These are the activations of a small neural network, seen along a few directions. Each row is one input.
Each table varies a few parts of the input and shows all the possible inputs, shuffled.
A made-up example of a description, with smaller parts first: one of 8 places around a ring, together with either a single point or one of 11 places along a line or (one of 3 separate values, together with one of 4 places along a line).
Shared parts are said once, and a part with two or three values counts as separate values.

Rows:
x1:  1.935  2.283 -5.441 -2.978  2.269  1.720 -5.877 -5.243  5.531 -2.058 -0.119  0.140 -2.312  1.810
x2: -1.355  2.106 -4.720  1.502  1.351  5.702 -0.189 -3.608  5.654 -3.853 -6.320  1.784 -1.791 -0.117
x3: -3.625 -3.458  3.537 -2.233  1.390  5.224  8.479 -2.373 -0.318  4.267  0.300  3.225 -0.255 -1.912
x4:  3.520 -1.020 -1.937 -8.215  2.878 -0.352 -4.292 -5.650  2.257  2.573  5.366 -1.388 -1.208  2.366
x5: -4.324 -1.256  0.447  2.677  1.168  7.355  6.735 -2.532  2.752 -0.590 -6.210  3.760 -1.172 -1.380
x6:  1.711 -2.093  4.129 -1.414 -1.409 -5.951  0.212  3.937 -6.014  3.761  6.832 -2.023  0.797 -0.476
x7: -2.295 -2.025  5.731  2.532 -2.357 -1.318  5.613  5.731 -5.230  1.998  0.231  0.725  2.580 -1.915
x8:  5.007  0.917 -0.046 -2.630 -1.244 -7.447 -6.491  1.812 -3.067  0.560  5.790 -3.781  1.554  1.917
x9:  0.266 -3.700  2.312 -6.781  2.480  1.038  2.604 -3.784 -0.619  5.954  6.449  0.152 -1.692 -0.043
x10: -0.591  3.795 -2.998  7.186 -2.316 -1.357 -2.584  4.003  0.624 -5.882 -6.132 -0.995  1.049 -0.376
x11:  3.088  4.283 -3.576  2.747 -1.725 -5.399 -8.074  2.157  0.379 -4.006  0.212 -2.556  0.600  1.449
x12: -3.337  0.168  2.564  7.607 -2.486  0.783  3.865  5.550 -1.948 -2.725 -6.400  0.956  1.849 -1.323
- What do these inputs look like to the network? => one of 2 separate values, together with one of 6 places around a ring
- Changing only the choice among 2 separate values turns x9 into x6. The same change can be made to x2. Which row results? => x10
- Which other rows does x3 become when the choice among 2 separate values takes its other values? List them by row number. => x7

Rows:
x13:  1.399 -0.733  0.250 -0.915  1.471  1.300 -3.050 -1.039  2.825 -0.465 -0.662 -1.355 -3.754  1.719
x14:  0.945  1.157 -0.174  1.270 -1.534 -2.166 -3.218  3.793  0.338 -1.247 -1.806 -0.567  0.879  0.267
x15:  1.589 -2.887  1.219  0.208  0.136 -2.789  0.650  1.072 -4.382  0.255  1.068 -2.333 -0.257  1.060
x16:  0.749  2.307  2.084 -5.003 -1.541  0.829  0.114  0.526  0.821  2.972  2.293  1.131  1.917 -1.350
x17:  0.704 -1.158 -0.188  3.388  1.425 -2.958 -1.842 -1.815 -0.629 -0.725  1.091 -1.389 -2.195  2.304
x18: -0.380 -0.828  2.592 -3.886 -0.434  1.639 -0.300  1.650  0.509  3.196  2.677 -1.403  0.288 -0.546
x19: -4.092 -1.860 -0.635  3.801 -0.024  5.311  5.778 -2.568  1.154 -0.559 -5.092  3.521 -1.051 -0.771
x20:  1.769 -3.004  0.469 -3.998  2.091  1.955  0.037 -1.536  0.795  0.475 -0.386 -2.141 -1.815  1.275
x21:  1.939 -2.214  2.386 -3.342 -0.013  1.247 -0.604  1.246 -0.097  1.517 -0.834 -3.476 -0.344  1.035
x22:  1.405 -0.379  2.145 -0.207 -0.750  1.219 -3.853  1.781  1.668 -0.082 -0.705 -2.609 -1.607  1.644
x23:  0.002 -1.145  2.484 -1.996 -1.224 -1.484  0.516  3.412 -1.313  3.265  3.287 -0.855  0.252 -1.011
x24: -3.282 -0.689  0.415  1.670  0.178  7.172  5.458  0.058  2.590 -0.765 -5.658  2.854 -1.198 -0.509
x25: -2.854  0.351  2.841  2.342 -0.626  6.286  4.764  3.064  1.724  0.181 -6.079  1.308  0.706 -1.414
x26:  1.116 -1.084  0.998  3.363 -0.430 -2.814 -2.575  1.648 -2.570 -1.419  1.330 -1.501 -1.515  1.549
x27:  0.859  4.736 -2.129 -1.180 -2.132  0.985 -2.722  1.599  2.712 -1.778 -2.131 -1.371  1.593 -1.066
x28:  0.294  0.325 -0.939 -3.054  0.861  0.593  1.096 -4.493 -0.014  1.755  3.941  3.344  1.457 -0.761
x29: -1.462 -1.867  0.216 -0.294  1.459 -1.928  1.676 -2.068 -2.116  1.916  4.753 -0.112  0.292  0.444
x30: -4.204 -0.690  2.470  5.491 -0.632  1.373  5.862  2.096 -2.302 -1.554 -4.565  2.285  0.689 -2.760
x31:  0.220  1.175 -1.281  2.848 -0.368 -3.596 -2.605  1.885 -1.884 -2.038 -0.729 -0.071  0.324  0.547
x32:  0.435  1.261 -1.994 -1.437  1.167  1.076 -3.231 -0.727  3.240 -1.725 -2.494  0.343 -1.443  1.208
x33: -2.817 -0.375  3.523  4.189 -0.985  3.158  5.305  4.563 -0.114 -0.668 -5.311  1.814  1.434 -2.705
x34: -5.126 -1.786  0.852  5.724 -0.247  2.634  6.331 -1.482 -0.777 -1.987 -3.989  2.786  0.863 -0.853
x35:  1.251  3.893 -2.160  1.027 -2.856 -1.539 -2.102  3.336  0.740 -2.230 -0.994 -0.900  2.383 -1.641
x36:  0.505  3.037 -5.159  0.782  0.181  0.161 -1.746 -3.290  2.225 -2.331 -0.826  0.910  0.384 -0.619
x37:  0.305  0.344 -3.141  1.006  1.676 -0.504 -2.812 -2.860  1.792 -1.292 -1.663  1.026 -1.103  1.147
x38: -0.432 -1.249  0.639 -4.614  1.801  1.735  0.553 -1.211  1.702  2.771  2.795 -0.169 -1.730 -0.571
x39:  0.606  1.510  0.177 -5.598  0.461  1.529  0.788 -2.305  1.774  1.931  2.784  2.595  0.512 -1.066
x40: -0.799 -1.060  1.288 -0.474 -0.145 -2.887  1.205  1.416 -3.608  2.476  4.274 -0.410 -0.290 -0.681
x41: -0.143  3.426 -4.480  2.850 -0.233 -2.460 -0.978 -1.955  0.313 -2.915  0.305  0.033  1.780 -0.197
x42:  1.788 -1.144  2.124  1.848 -1.614 -1.359 -3.214  3.576 -0.321 -0.625  0.321 -1.980 -0.932  1.278
x43:  1.781 -3.484 -0.753 -1.714  2.772 -0.203  0.636 -3.688 -0.453  1.493  0.019 -1.622 -2.080  1.003
x44:  0.557  1.992 -0.145 -0.850 -0.761  0.400 -3.852  2.020  2.318 -0.732 -2.879 -1.131  0.144  0.762
x45: -0.448  0.368 -2.391  3.038  1.085 -2.612 -2.170 -1.486 -0.381 -2.537 -0.292  0.351  0.797  1.883
x46:  2.420 -2.589  2.310 -1.393 -0.840 -1.920  0.184  2.986 -1.863  1.632 -0.251 -2.914 -0.298  0.538
x47: -0.546  0.929 -0.208 -1.174  0.314 -2.079  1.912 -3.195 -2.074  1.151  4.839  2.521  2.621 -0.010
x48:  0.653  3.574 -3.999 -1.666 -0.442  2.252 -2.241 -1.114  3.405 -3.356 -1.412  0.317  0.576 -0.337
x49:  0.023  1.376  0.968 -1.301 -1.368 -2.511  1.318  0.302 -3.834  1.114  4.666  2.227  2.546 -0.929
x50:  1.239 -1.990 -0.900  1.541  1.851  0.276 -2.750 -3.145  1.086 -0.620  0.435 -0.559 -2.857  1.896
x51:  1.004  1.627  2.065 -2.967 -2.385 -1.708  0.781  2.295 -1.276  2.479  3.279  1.692  2.466 -1.559
x52:  0.471  3.895 -3.286  2.701 -1.711 -2.905 -1.520  1.419 -1.453 -2.986  0.167 -0.386  1.870 -1.361
x53:  1.151 -3.005 -0.005  0.211  2.049 -2.881  1.378 -2.379 -2.460  0.903  0.874 -2.268 -0.875  1.712
x54: -0.594 -2.060 -0.549 -2.237  2.315  0.176  1.043 -3.385  0.190  3.152  3.559  0.464 -1.430 -0.555
- What do these inputs look like to the network? => one of 6 places around a ring, together with either a single point or one of 6 places along a line
- Changing only the place on the ring of 6 turns x34 into x25. The same change can be made to x47. Which row results? => x16
- Changing only the place on the ring of 6 turns x26 into x42. The same change can be made to x30. Which row results? => x33
- Which other rows agree with x50 in the place on the ring of 6? List them by row number. => x19, x28, x36, x37, x43, x54
- Which other rows does x23 become when the place on the ring of 6 takes its other values? List them by row number. => x18, x29, x38, x40, x54

Rows:
x55: -2.608 -0.316  1.271  0.364  0.014 -6.414  2.378  1.379 -5.944  3.063  7.133 -0.269  2.267 -1.321
x56: -5.423  0.331  2.043  3.411 -1.640  4.530  8.575  2.159  0.256  2.084 -3.285  3.817  0.441 -4.479
x57:  1.416  3.183 -3.624 -0.858 -1.493 -0.447 -1.703  0.717 -0.057 -4.678 -3.330  0.752  4.854  0.266
x58:  3.527  5.220 -0.470 -4.538 -2.207 -0.353 -7.402  3.603  3.513 -0.782  1.222 -0.262  0.849 -0.571
x59:  2.437 -3.765  3.114 -1.043  0.216  0.777  3.034 -0.500 -2.675 -0.285 -2.833  0.616  1.583  1.363
x60:  0.669  0.841  3.639 -7.218 -1.632  1.422  0.392  2.864  1.212  5.759  5.447 -1.671  1.445 -2.019
x61: -3.293  5.595 -1.349  6.425 -2.949  3.293  0.351  2.023  2.869 -4.155 -6.664  3.639  1.395 -1.415
x62: -0.381  3.137 -6.131 -1.545  1.785  0.139 -4.537 -6.610  4.600 -2.625  1.002  3.070  0.310  1.345
x63: -4.121 -0.166 -0.182  6.514  0.054  4.001  2.467  2.962  2.615 -3.174 -7.355 -1.721 -2.351 -0.640
x64: -0.020 -0.670  0.498 -3.575 -0.724  1.188  6.710 -0.328 -3.348  1.565  0.505  0.179  3.711 -2.638
x65:  1.076 -3.526  0.356 -1.604  3.872  1.818  0.568 -7.313  1.531  1.903  1.598  3.011 -3.405  3.017
x66: -2.923 -2.518  5.166  5.810 -0.140  4.701  4.721  1.685  0.637 -0.291 -5.966  3.748 -1.260 -0.831
x67:  1.656 -1.384 -1.838  5.004 -0.275 -6.697 -3.028  1.394 -3.612 -0.930  2.430 -4.676 -1.892  1.146
x68:  0.513  3.507 -3.136  3.722 -1.165 -7.229 -5.161  2.209 -2.724 -3.241  3.820  0.735  2.484  0.813
x69:  3.152 -2.074  5.931 -5.012 -0.955  1.248 -3.016  2.811  0.954  3.648  1.927 -0.876 -1.703  1.965
x70:  1.140 -3.404  3.925  3.317 -0.137 -6.156 -0.827  0.419 -5.668  1.139  4.077  0.260 -0.606  1.907
x71:  1.367 -1.757 -2.491 -0.358  0.670  0.137  0.484  0.811 -0.882 -3.029 -4.577 -4.674  0.660  1.008
x72: -0.148 -1.589 -5.048 -0.674  4.597  1.286 -2.782 -6.341  3.214 -0.451 -0.365 -2.416 -3.809  2.029
x73: -1.473 -0.725 -2.164 -4.395  2.763  2.385  4.223 -7.498  0.868  3.102  5.341  2.588 -1.751 -1.477
x74:  3.438  0.080  0.492 -3.745 -0.653  0.371 -5.446  3.553  2.642  1.378 -0.127 -5.849 -3.225  0.531
- Changing only one part turns x59 into x57. The same change can be made to x66. Which row results? => x61
- What do these inputs look like to the network? => one of 4 places along a line, together with one of 5 separate values
- Which other rows does x55 become when the choice among 5 separate values takes its other values? List them by row number. => x56, x60, x64, x73
- A walk changes only the place on the line of 4. It starts at x60 and steps to x69. List the rest of the walk in order. => x74, x58
- Which other rows does x67 become when the choice among 5 separate values takes its other values? List them by row number. => x63, x71, x72, x74

Rows:
x75:  4.549  0.540 -3.556 -3.848  1.644 -5.638 -7.176 -4.357 -0.163  0.666  6.694 -1.845 -0.954  2.684
x76: -1.341 -1.181  0.687 -3.193  1.403  2.489  2.919 -3.049  0.867  2.874  2.335  2.049 -0.543 -0.742
x77: -0.439  3.668 -1.155  3.240 -2.602  1.143 -1.567  4.347  1.830 -3.594 -5.363 -0.339  1.509 -1.100
x78:  1.179 -1.319  1.025 -5.642  1.167  3.791 -0.266 -1.022  2.754  2.265  0.316 -1.239 -1.629  0.270
x79:  4.434  0.879 -0.870 -2.108 -0.595 -7.965 -6.973  1.125 -3.069  0.366  6.748 -2.965  0.780  1.914
x80: -2.211 -2.103 -0.905  1.541  1.932  0.958  4.486 -4.128 -1.127  0.213 -0.348  2.338 -0.063 -0.151
x81: -0.976 -0.810  3.762 -1.189 -1.155 -0.068  2.822  2.192 -2.003  2.990  2.296  1.334  1.194 -1.344
x82: -2.003 -0.032  0.655  6.007 -1.084 -0.297  1.677  2.940 -1.230 -2.193 -3.671 -0.236 -0.182 -0.543
x83: -0.356  3.183 -3.342  1.310 -0.234  3.671 -1.977 -1.141  4.636 -3.802 -5.403  1.528  0.064  0.137
x84: -1.865 -1.573  1.789  3.498 -0.628 -1.453  4.680  1.225 -3.997  0.129 -0.337  1.031  1.413 -1.033
x85:  1.250 -0.915  3.744 -3.638 -1.317  1.263 -0.097  4.267 -0.035  2.375  0.429 -2.672  0.083 -0.473
x86: -2.221 -0.337 -1.835  4.022  1.469  2.107  1.472 -2.399  1.537 -2.289 -3.695  1.017 -1.672  0.382
- What do these inputs look like to the network? => one of 2 separate values, together with either a single point or one of 5 places along a line
- Changing only the choice among 2 separate values turns x80 into x84. The same change can be made to x83. Which row results? => x77
- Which other rows does x85 become when the choice among 2 separate values takes its other values? List them by row number. => x78

Rows:
x87: -2.910 -2.201  5.828 -0.624 -1.175 -0.342  5.507  3.326 -3.917  4.137  2.743  1.631  2.270 -1.650
x88: -1.232 -0.034 -1.890  1.118  1.258  3.280  3.350 -5.524  1.487 -0.840 -1.649  3.957 -0.943 -0.228
x89:  1.585 -0.959  2.691 -1.159 -1.748 -5.543 -2.760  6.268 -4.641  0.975  4.054 -1.130  2.008 -0.033
x90:  0.733 -0.286  0.380  5.641 -1.721 -4.694 -2.748  4.294 -2.895 -2.079 -1.344 -1.745  0.002  0.834
x91: -0.441  2.451 -5.455  5.670  0.068 -3.706 -3.433 -0.105 -0.067 -5.018 -3.272 -0.940  1.313  0.816
x92: -3.246 -1.561  3.669  5.780 -0.613  0.972  5.966  1.573 -2.551  0.080 -2.319  1.093 -0.340 -1.220
x93:  1.872  1.831 -3.788  1.054  1.202 -2.483 -5.592 -3.285  1.459 -3.465 -0.395  0.677  0.364  2.561
x94:  1.111 -1.827  2.563 -4.693 -0.072  1.454  4.305 -2.088 -0.830  5.032  3.412 -0.837  0.208 -1.281
x95:  0.503  1.933  2.842 -4.234 -2.460  9.120 -3.388  8.487  7.594 -1.655 -9.628 -1.337  0.734 -0.489
x96: -0.955 -0.814 -1.223 -4.032  2.527  4.180  2.856 -6.732  3.291  4.196  2.767  1.837 -3.465 -0.973
x97:  2.446  2.631 -3.202 -4.038  1.265 -0.726 -5.007 -4.894  3.557  1.018  5.549 -1.679 -2.627  1.146
x98:  4.670 -0.008  0.283 -5.584 -0.215 -3.693 -4.012  0.598 -1.835  1.399  4.944 -3.926  0.126  1.209
x99: -4.137 -1.155 -2.698  5.102  1.685  2.183  4.955 -1.918 -0.650 -3.780 -4.863  2.399  0.350 -0.691
- What do these inputs look like to the network? => either a single point or (one of 2 separate values, together with one of 6 places around a ring)
- Which other rows does x99 become when the choice among 2 separate values takes its other values? List them by row number. => x91
